A small network was shown many inputs. Here are its activations along a few directions, one row for each input.
In each table, some parts of the input vary, and every possible input appears once, in random order.
A made-up example of a description, with smaller parts first: line(6) and (point or ring(9) or (values(3) and ring(8))).
Shared parts are said once, and a part with two or three values counts as separate values.
(in the rows, 128 means zero)

Rows:
R1: [147 136 110 118 150 120 118 144 158 130 112 124 110 107 144 142 143]
R2: [151 120 131 131 141 111 106 135 144 127 118 125 102  96 152 138 134]
R3: [129 156 136 122 161 130 124 154 156 119 117 126 141 131 127 133 156]
R4: [110 121 148 125 140 121 152 124 118 124 140 145 140 144  98 106 119]
R5: [133 123 152 134 143  96 111 120 136  99 140 113 145 113 124 119 132]
R6: [131 140 154 132 158 109 126 125 142 103 138 117 154 127 121 126 135]
R7: [131 152 117 120 160 128 121 156 154 131 114 123 127 118 140 137 144]
R8: [149 118 132 135 138 101  94 120 129 121 126 126 111 101 143 134 132]
R9: [123 153 149 122 153 111 133 139 145 114 128 122 154 135 129 129 149]
R10: [131 102 125 123 122 124 132 133 119 147 121 153  88 113 129 118 118]
R11: [113 105 146 127 124 109 137 118 112 120 142 142 132 129 101  99 115]
R12: [129  99 126 127 120 114 120 118 104 142 129 153  97 118 120 114 115]
R13: [127 117 104 110 132 132 144 143 133 151 115 151  97 123 121 122 127]
R14: [111 134 111 113 142 141 148 155 129 152 116 151 113 134 116 117 128]
R15: [108 138 130 115 143 142 151 152 132 140 120 153 127 148 103 112 139]
R16: [148 160  89 162  31 215 111  76 108 130 134  45 178 160 180 198 106]
R17: [140 115 141 142 136  96 103 118 130 103 140 120 125 109 137 125 132]
R18: [126 141  83 154  14 227 138  76  83 150 137  73 165 176 156 179  91]
R19: [120  96 135 134 117 109 129 117 105 124 143 148 112 125 114 105 115]
R20: [102 134 143 115 135 123 160 137 121 135 130 150 140 152 105 108 132]
Changing only one part turns R16 into R18. The same change can be made to R2. Which row results?
Answer: R10
Describe the family of inputs behind these rows.
Answer: values(2) and (point or ring(9))
Which other rows does R17 become when the values(2) part takes its other values? List them by row number.
Answer: R19

Rows:
R21: [184 153  67 151 100 190  85 117 167 120 113  53 131 107 188 198 129]
R22: [140 142  85 162  91 174  86  91 118 100 148  58 175 133 141 162 102]
R23: [117 124 137 133  72 123 133 113 103 134 130 127 130 142 152 129 131]
R24: [122 105 180 139 138 118 130 135 117 127 131 163 107 124 112 102 126]
R25: [161 126 107  99 205  75  94 177 204 114  98 131  86  58 137 125 165]
R26: [170 142 134 142 184 125  69 163 171 123 100 132  85  90 157 153 168]
R27: [124 152 108 146 109 115  73 115 106 110 135 102 153 133 150 140 146]
R28: [130 133 151 153 175 110  70 136 121 104 133 138 131 115 110 112 142]
R29: [140 116  96 135  61 190 157  76 101 155 134 101 136 149 139 167  78]
R30: [121 117 120 121 203  56 100 151 151  93 135 139 125  90  95  87 141]
R31: [123  93 133  88 171  74 168 137 136 148 125 180  86 107  94  88 113]
R32: [ 84  76 113 108 154  88 159 149 109 127 149 192  97 133  56  46 116]
R33: [119 109  76 137  45 214 164  98  88 173 132 111 121 148 132 149  69]
R34: [125 125 119 120  78 130 143 101  90 165 120 143 114 151 148 143 120]
R35: [110  98 144 124 128 150 148 146  90 174 117 189  76 133 101  99 106]
R36: [ 94  90 147 135 123 142 128 135  76 138 141 187 106 151  65  73 117]
R37: [102 191 166 110 188 164 162 183 157 141 108 154 164 173  95 117 165]
R38: [162 145 185 153 192  87  71 139 159  95 127 110 131  88 158 139 153]
R39: [133 115 113 150  54 182 146  88 114 124 143  84 152 142 143 150  87]
R40: [ 93 207 123 104 122 168 164 160 143 147 108 119 187 190 135 148 169]
R41: [103 116 100 121  62 154 150 124  78 182 116 154 100 152 142 126 110]
R42: [166 160  91 132 117 131  72 143 154 127 100  97 110 105 196 182 173]
R43: [175 156 119 162 107 151  87  93 155  92 141  30 175 107 189 187 113]
R44: [151 127 156 115 217  36 100 154 188  83 127 112 129  59 140 118 152]
R45: [156 163 143 142 124  93  74 119 141  98 128  76 155 103 196 172 158]
R46: [102 100  79 150  39 204 146  88  74 137 156 108 150 168  95 125  81]
R47: [ 99  84 112  93 159  98 177 159 123 162 125 195  68 111  91  73 105]
R48: [136  98 170 100 179  42 151 128 160 101 137 151 117  96 101  94 135]
R49: [107 200 101 121 106 228 180 135 154 137 120  71 205 191 124 169 128]
R50: [131 106 163 123 145 126 140 123 103 157 120 180  91 132 109 117 115]
R51: [112  90 149 106 167  66 160 150 147 114 137 166  99 100  98  78 126]
R52: [ 86 107 103 132  57 145 131 112  64 146 140 152 130 171 106 102 121]
R53: [ 89 173 132  83 222 109 196 199 184 123 117 164 154 153  85 102 167]
R54: [145 113 199 138 155  94 124 113 128 111 135 151 121 123 119 119 138]
R55: [155 123 132 149  71 158 140  67 125 108 148  71 166 141 149 168  99]
R56: [139 132 156 131  88  99 127  91 113 117 135 115 145 140 158 148 143]
Changing only one part turns R32 into R36. The same change can be made to R47. Which row results?
Answer: R35
Describe the family of inputs behind these rows.
Answer: line(4) and (point or line(8))
Start at R52 and move only the line(8) part, one step at a time. The first step leads to R41. Which rows follow, in order?
Answer: R34, R23, R56, R27, R45, R42
Which other rows does R45 become when the line(4) part takes its other values? List them by row number.
Answer: R38, R43, R44
Start at R46 and move only the line(8) part, one step at a time. The first step leads to R33. Which rows follow, in order?
Answer: R29, R39, R55, R22, R43, R21

Rows:
R57: [ 91  93 174 111 172  89 175 147 119 126 143 197 113 138  59  59 121]
R58: [117 148 104 146  70 206 131 114  96 148 129 107 149 169 138 157 117]
R59: [169  72 105 171  30 139  76  49  71 131 146  98  93 106 173 159  83]
R60: [110 142 121 134  56 181 164  92  91 150 136 107 166 177 133 150 105]
R61: [142 123 123  98 207  78 134 170 181 119 116 144  97  83 120 112 146]
R62: [101 119 123 141  55 194 168  84  73 146 149 115 164 183 102 130  82]
R63: [152  47 160 135 150  33  79 118 108 117 136 172  48  51 130  88 115]
R64: [119 148 151  99 195  83 125 179 154 139 103 176 106 120 119 107 174]
R65: [173 181 109 155 101 186  91 118 166 114 116  44 166 126 196 202 142]
R66: [111 124 153 110 192  97 133 172 137 133 116 187 103 123  87  88 154]
R67: [101 116 172  98 175  76 168 154 134 128 129 186 115 134  89  79 143]
R68: [ 97 117  69 126  49 204 168 105  77 172 134 130 132 173 111 127  80]
R69: [161 163 156 118 233  75  91 170 199 104 104 124 120  80 147 139 171]
R70: [149 145  73 134  80 185 131 109 145 132 121  69 147 128 165 184 112]
R71: [126 171 102 139  71 191 127 124 114 150 114  97 151 166 169 176 138]
R72: [ 86  88 121  95 165  98 174 168 124 153 124 205  80 128  64  55 123]
R73: [154 164 122 161  85 149  82  86 141  78 146  32 201 132 170 179 134]
R74: [143 143 168 132 218  40  87 145 174  66 140 112 153  88 130 115 164]
Describe the family of inputs behind these rows.
Answer: values(2) and (point or line(8))
Changing only the values(2) part turns R65 into R69. The same change can be made to R59. Which row results?
Answer: R63
Which other rows does R70 become when the values(2) part takes its other values? List them by row number.
Answer: R61
